Each row below is a small network's average activation on inputs in which a field has the value named, seen along a few directions.
Related values have similar rows: they may be neighbours, one step apart, or belong to one group.
In the rows, 500 means zero.
Strong random noise was added to every row along 2 fixed directions; ignore it. To show where, here is one row again and again, with new noise each time:
[521 401 582 464 537 419 524 714 430 530 533 503 282 545 332 476 377 556]
[410 498 378 413 577 431 387 520 635 591 494 499 630 509 531 403 482 608]
[480 466 528 416 517 436 482 610 501 510 484 503 380 485 371 458 421 626]
[488 522 588 356 440 462 510 552 477 412 412 506 289 385 281 483 425 734]


Field VARU:
vef: [648 393 610 639 414 393 535 575 313 530 571 572 435 613 358 518 477 434]
bofa: [520 371 572 693 516 471 716 661 409 585 583 452 489 699 471 524 479 275]
gozu: [433 545 588 414 505 577 551 368 445 251 336 476 428 378 439 599 504 624]
gen: [535 530 449 489 521 409 334 405 606 649 596 603 893 561 685 461 589 487]
lerov: [373 527 432 365 496 539 441 438 608 447 384 518 558 457 404 536 471 639]
dunop: [589 616 664 447 384 465 562 309 515 283 341 425 323 339 251 667 463 697]
mef: [578 539 430 592 488 570 625 425 589 560 586 503 518 492 566 481 549 374]
nibov: [576 448 713 614 420 501 616 710 317 537 666 605 423 580 528 539 460 416]
somed: [515 574 608 542 461 546 590 426 530 392 435 329 479 407 507 609 522 558]
vug: [371 573 476 400 457 519 379 524 531 417 354 486 507 431 548 419 551 618]
kebak: [520 414 515 442 638 436 538 525 528 459 538 471 455 580 420 584 395 523]
sona: [363 618 294 323 506 442 336 357 720 537 410 482 727 412 582 401 531 727]
tef: [531 489 479 463 593 586 520 445 445 419 479 460 328 426 509 563 494 422]
diriv: [619 501 438 608 419 569 545 472 419 585 584 559 548 508 608 440 509 322]
supo: [307 482 431 479 545 575 410 526 504 470 427 490 602 578 595 504 546 408]
med: [548 687 637 442 379 646 574 215 506 298 375 405 235 201 395 572 544 668]
senol: [631 423 550 585 496 380 604 576 476 530 560 491 548 672 397 554 472 395]
tonit: [429 564 376 459 512 629 386 404 506 490 402 505 435 435 558 479 576 438]
kedo: [494 663 453 454 398 609 460 328 570 490 617 600 623 344 632 453 573 561]
kufom: [519 518 512 418 424 542 410 507 430 423 400 520 259 323 472 419 533 538]
bap: [454 692 492 444 266 573 560 252 493 370 306 561 701 293 521 489 687 780]
The values of VARU form a 3 by 7 grid.
List every value one step from mef, in the order listed.
Answer: bofa, diriv, med
List every value one step from gozu, in the order listed.
Answer: somed, kebak, tef, supo
List every value one step from kufom, in the order listed.
Answer: vug, tonit
List every value one step from vef, in the order listed.
Answer: gen, senol, bap
A value of VARU combines one of 3 hidden first parts with one of 7 second parts; all combinations occur once.
nibov and gozu share the first part; nibov and kedo share the second. Which value has the first part of kedo and the second part of gozu?
Answer: tef
diriv and tonit share the first part; diriv and bap share the second. Which value has the first part of bap and the second part of tonit?
Answer: supo
kufom and med share the first part; kufom and vug share the second. Which value has the first part of vug and the second part of med?
Answer: somed

Field FIF:
das: [564 626 538 533 477 621 382 288 498 493 594 519 565 344 685 552 591 455]
zatuv: [545 490 515 732 450 556 679 460 496 524 502 407 587 592 476 600 511 370]
sev: [688 564 592 555 303 550 755 331 404 388 470 472 278 391 238 596 513 540]
zabam: [428 480 534 308 609 455 408 452 579 307 288 474 452 478 347 608 442 620]
lopu: [437 336 353 624 690 554 453 761 443 652 569 419 359 621 648 406 421 280]
ligoz: [613 304 825 596 350 445 691 835 103 478 643 548 277 632 385 577 403 359]
zibi: [602 295 666 586 493 284 496 959 330 637 653 543 158 718 264 403 333 383]
kemib: [341 361 307 493 723 455 365 638 556 594 398 395 540 657 602 440 511 346]
zati: [505 538 615 400 390 743 615 502 382 404 496 583 157 323 424 479 494 476]
dugu: [689 572 440 539 511 529 535 272 555 571 593 543 646 440 606 425 584 435]
kefo: [506 492 487 440 578 341 448 651 596 618 589 432 424 533 454 474 385 655]
fazu: [486 542 560 400 305 456 484 551 343 404 422 683 429 467 339 467 520 659]
buto: [539 662 867 488 188 613 760 391 302 134 292 484 291 254 287 687 546 751]
venaz: [369 546 328 370 731 395 333 368 829 508 509 515 784 525 601 513 470 663]
The values of FIF form a ring.
A walk along FIF starts at kefo and steps to its neighbour zibi. Put das, lopu, kemib, zati in the order it reaches them.
Answer: das, zati, lopu, kemib
List every value one step from buto, in the order listed.
Answer: zatuv, ligoz
Fewest steps between venaz and dugu?
Answer: 6

Field REKOV:
sal: [472 497 453 504 563 657 484 457 469 424 409 454 332 427 523 541 520 395]
lolo: [418 537 411 545 460 371 489 398 644 555 425 467 965 619 586 486 613 538]
fusom: [616 574 588 538 377 585 617 403 439 465 598 579 474 422 504 544 530 479]
menaf: [576 443 525 624 532 619 556 573 328 526 603 537 372 501 628 486 524 298]
romor: [519 483 599 395 437 404 465 664 456 511 522 550 275 488 309 446 396 639]
kad: [663 466 643 632 460 406 624 502 443 523 612 482 516 596 402 612 465 438]
bomo: [471 458 606 472 576 533 565 543 494 352 377 344 221 441 364 616 419 530]
saz: [425 467 400 387 596 435 451 494 620 480 422 445 466 504 404 483 418 622]
zifeg: [360 617 353 353 424 511 290 434 565 569 470 646 758 413 677 315 608 655]
The values of REKOV form a line.
List every value one step from lolo, in the order listed.
Answer: kad
List every value one step from zifeg, in the order listed.
Answer: romor
List every value one step from menaf, in the order listed.
Answer: sal, fusom
